A small network was shown many inputs. Here are its activations along a few directions, one row for each input.
Each table varies a few parts of the input and shows all the possible inputs, shuffled.
Descriptions start from the smaller parts, as in this example, which fits no table here: one of 4 places along a line, together with either a single point or one of 9 places around a ring or (one of 3 separate values, together with one of 8 places around a ring).
Shared parts are said once, and a part with two or three values counts as separate values.
In the rows, zero is written as 128.

Other details of the inputs shift rows strongly along two fixed directions, in all tables alike. That doesn't count.

A family of inputs:
R1: [120 113 120 122 120 128 126 109 141 130 124 110 143]
R2: [171 118 137 139 131 137 118 155 107 154 143 104 135]
R3: [105 125 109 130 145 107 123 106 138 104 118 170 132]
R4: [123 117 137 135 138 125 113 138 130 128 132 129 110]
R5: [118 110 116 118 126 128 111 127 127 116 138 128 128]
R6: [133 106 124 108 114 145 118 143 116 145 160  89 147]
R7: [101 134 115 142 139 120 130 102 140 111 110 169 153]
R8: [136 143 129 126 131 136 124 124 125 121 129 133 151]
R9: [128 138 137 142 142 114 130 142 128 136 132 129 121]
R10: [111 131 132 111 129 134 117 125 125 115 134 119 134]
R11: [125 140 127 129 142 126 141 145 133 125 128 126 129]
R12: [136 119 132 141 135 125 115 123 143 135 121 118 110]
R13: [151 128 130 126 126 146 135 144 127 142 139  70 126]
R14: [164 134 141 144 127 136 125 161 111 156 143  98 135]
R15: [ 97 141 125 126 136 116 124  89 148 101  98 140 128]
R16: [127 138 128 114 135 126 126 126 127 122 137 129 143]
R17: [150 112 121 111 120 138 128 143 117 151 164  98 157]
R18: [105 155 122 149 148 120 137 126 142 108  97 161 131]
R19: [136 123 132 136 145 115 121 137 125 135 131 135 120]
R20: [ 88 140 139 149 145 112 126 122 142 110 112 154 105]
R21: [133 108 117 124 123 125 117 112 141 120 126 116 131]
R22: [ 83 142 128 136 146 122 137 124 143 100 106 149 114]
R23: [175 131 138  75   4 153 205 105  67 155 106 223  75]
R24: [156 127 140 139 126 138 123 144 129 153 145  76 117]
Each input here is: one of 4 places along a line, together with one of 6 places around a ring.
- Changing only the place on the line of 4 turns R23 into R3. The same change can be made to R18. Which row results? => R11
- Change only the place on the ring of 6 in R24. List by row number the other rows that result. => R1, R12, R13, R15, R21
- Change only the place on the line of 4 in R6. List by row number the other rows that result. => R1, R7, R17

A family of inputs:
R25: [ 99 158 153 133 124 127 158 140 118 126 101 167  85]
R26: [175  95 104 127 161 134  95 160 113 135 170  89 184]
R27: [160 154 151 112  70 157 185 163  99 160 114 127  82]
R28: [131 128 122 133 181 140 103 171 125 121 187  55 201]
R29: [146  83 123 131 127 136 104 127 140 152 158  62 146]
R30: [ 25 148 116 125 156  96 126  80 166  75  85 171 107]
R31: [148 111 132 121 142 143  95 121 145 128 146  40 155]
R32: [185 154 158 115  54 149 176 135  88 164 107 137  77]
R33: [ 91 104 120 128 136 116  91 108 143 109 132 135 117]
R34: [ 99 155 110 140 167 131 129 127 153  96 129 127 178]
R35: [ 62 139 112 145 163  86 107  94 142  80  93 227 148]
R36: [163 106 111 139 155 133 103 148 123 156 166  81 195]
R37: [123 139 154 134 112 112 137 129 116 137 111 195  74]
R38: [ 77 170 111 149 162 108 124  68 158  76  73 203 157]
R39: [186 131 152 118  44 136 186 137  89 190 123 159  68]
R40: [110  91 107 133 139 119 103 103 147 102 123 135 116]
R41: [199 121 148 104  54 139 178 147  82 172 130 169  56]
R42: [124 118 120 116 158 141 105 147 157 126 156  25 159]
- Changing only one part turns R40 into R29. The same change can be made to R41. Which row results? => R39
- What is each input in this table made of? => one of 3 separate values, together with one of 6 places around a ring
- A walk changes only the place on the ring of 6. It starts at R38 and steps to R34. List the rest of the walk in order. => R28, R35, R26, R36
